Each row below holds a small network's activations on one input, seen along a few directions.
Each table varies a few parts of the input and shows all the possible inputs, shuffled.
A made-up example of a description, with smaller parts first: one of 6 places along a line, together with either a single point or one of 9 places around a ring or (one of 3 separate values, together with one of 5 places around a ring).
Shared parts are said once, and a part with two or three values counts as separate values.

Other details of the inputs shift rows strongly along two fixed directions, in all tables alike. That doesn't count.
To show where, the next rows are all for the same input, with only those details redrawn:
[ -6  -6 -16  24 -16 -15 -14  18   6 -11  -5]
[-38  -8 -43  33 -16 -18 -34  36  13  30 -29]
[ 32   3  13   4 -13 -10   6 -10   0 -64  25]
[ 27 -37   3  77 -48 -14  23  42 -15 -49 -11]
[-60  12 -58  -5   6 -18 -59  18  26  53 -22]
[ 18   6   0   2 -12 -12  -4  -8   5 -41  15]
[ 44 -34  17  75 -47 -15  37  34 -18 -73   2]
[-50  15 -49 -13   7 -17 -52   7  26  41 -11]

Table:
R1: [ 21 -47  -2  96 -48  30  15  76 -22  51 -45]
R2: [  2   8  -2   0 -20  10 -40  15  18  39 -34]
R3: [ 11 -10  29 -12  -6  -3  -1   4  18 -46 -11]
R4: [  3   4 -32  10   1  28 -23  18  -3  59   5]
R5: [  9 -13  20  66 -19 -19  97  18 -80 -41  18]
R6: [-50   5 -24 -25   5  10 -70  34  44  75 -61]
R7: [-10 -57 -37 106 -32  -1  27  72 -27  33 -20]
R8: [  7 -27  50  59 -21  -7 106  32 -67 -50  -8]
R9: [ 21   7  15 -33  11  -6   0 -18  18 -68  20]
R10: [  5 -12   9   5  12 -21  26 -18  -4 -48  15]
R11: [ 18 -15   4  -4  21  12  27   1  -8 -30  33]
R12: [ 47   9  40 -40   4  39  -1  -6  12 -26   9]
R13: [-27  29 -32 -35  28  -3 -24 -46   1  61  19]
R14: [ 13  25  47  -1  -5  -7  67 -38 -63 -13  13]
R15: [ 16  29 -22 -57  35  30 -23 -23   9   2  59]
R16: [ -6  15 -14   2 -14 -13 -31 -12   9  20 -12]
R17: [  6 -11   5  -8   0  32 -10  40  18  -2  -8]
R18: [ 35   9  26  14 -16 -26  15 -42 -12 -48  12]
R19: [-69  -1 -15 -25  18 -26 -37   3  36  38 -40]
R20: [-31  -1 -33  10   7 -30  -4 -14  -1  11   8]
R21: [-50  12  -8 -41  25 -14 -30 -30  26  51 -29]
R22: [ 13  -4  13 -14   8  40  -3  17   7  31  -6]
R23: [ 26   7   7   3 -20  32 -18  12   4  26 -11]
R24: [-14  22 -13 -26  12 -29 -16 -39  14 -19  21]
R25: [-39   6 -19   4 -16 -12 -55  11  20  73 -55]
R26: [ 11   4  29 -31  20   6  15 -36  -1   0   6]
R27: [ 20   5  33  10 -22 -19   3 -37  -4 -19 -15]
R28: [ 18 -44  13  97 -47  -2  37  31 -32  28 -38]
R29: [ 12   3  18 -40   9  15 -21  11  30 -32  -3]
R30: [-22  29  37 -39  26  -6  48 -35 -45   7   3]
R31: [  3 -49 -24 111 -42   3  26  58 -33  52 -32]
R32: [ 13  15  12 -83  40  41 -12 -14  23 -10  39]
R33: [ 44   3  54 -13 -12   1  11 -17  11 -59 -12]
R34: [-13  25 -40 -42  22  21 -46   5  25  30  30]
R35: [-44  -9 -40  41 -10 -29 -19  -1  -4  67 -32]
R36: [ 24   8  53 -28   1 -16  12 -47  10 -52  -4]
R37: [ 47  40   7 -55  12  33 -21 -41   8 -16  47]
R38: [-21 -16  -6  -9  17  15   6  19   9  23  -3]
R39: [ 19  22  -5 -78  49  36 -11 -17  19 -19  57]
R40: [  8 -29 -18  33  -8  20  -4  69  10  -2 -11]
R41: [-17   1 -12   3   1  14 -16  -3  -3  70 -16]
R42: [-48 -34 -26  53  -9 -34  -9  45  13  13 -45]
R43: [ 11  40  23 -26  14 -11  58 -62 -66 -18  39]
R44: [ 19  -1  46 -33  16 -11  31 -41   5 -66  24]
R45: [-97  31 -42 -50  54 -19   7  -7 -25  59   1]
R46: [ 35  17   2 -28   0  11 -13 -12  14 -51  35]
R47: [ 16  -2  -8   6   9  -5  25 -24 -15 -23  40]
R48: [-40 -20 -43  19  -1   2 -43  67  30  36 -38]
R49: [ 12  15  27 -72  39   9  16 -51  11 -33  41]
R50: [ 40 -51  22  75 -15  -4  74  29 -31 -64  13]
R51: [-20  27 -29 -36   9 -14 -42 -23  22   4  11]
R52: [-25  27  -3 -36  13 -18 -23 -56  12  44  -5]
R53: [ 48  -9  48 -10   4  25  39 -20 -11 -35  18]
R54: [ 22  12  -8  10 -22  10 -27   6   8   4  -6]
What is each input in this table made of?
Answer: one of 6 places around a ring, together with either a single point or one of 8 places around a ring
The inputs of R44 and R10 match in every part but the place on the ring of 6. If R3 is changed in the same way as R44 into R10, which row does it become?
Answer: R9
Start at R53 and move only the place on the ring of 6, one step at a time. The first step leads to R41. Which rows follow, in order?
Answer: R31, R7, R11, R38
Which other rows does R18 become when the place on the ring of 8 takes its other values? List them by row number.
Answer: R4, R13, R16, R31, R35, R37, R54

Table:
R55: [ -7 -19  10  37 -15  -2  27  22 -24  23 -24]
R56: [ 13 -23   5  20 -11  17  -3  38  11  -8 -13]
R57: [-36  19 -36 -53  31   8 -53   0  38  32   4]
R58: [  6 -29  15  47 -14   4  49  31 -31  -6 -11]
R59: [-25 -24 -21  33 -19   9 -33  55  20  56 -50]
R60: [-42  31 -10 -48  25 -15 -21 -40   4  46  -5]
R61: [-53  37 -28 -59  40 -20 -21 -44   6  31  17]
R62: [-32 -12 -33  20  -5 -10 -35  32  22  25 -25]
R63: [ -2 -26   4  51 -11  -7  47  28 -31 -15  -4]
R64: [ 43  -4  23  10 -19  -7   4 -12   7 -60  10]
R65: [  7  29  -5 -37  22  12   4 -39 -15  14  37]
R66: [ 12  10  19   1  -4 -21  28 -36 -20 -30  14]
R67: [ 28 -17  20  30 -28   0  -2  16   8 -25 -21]
R68: [ 90  27  37 -51   9  32   9 -51   5 -82  71]
The inputs of R59 and R55 match in every part but one. If R64 is changed in the same way as R59 into R55, which row does it become?
Answer: R66
What is each input in this table made of?
Answer: one of 2 separate values, together with either a single point or one of 6 places around a ring
Which other rows does R63 become when the choice among 2 separate values takes its other values? List them by row number.
Answer: R57
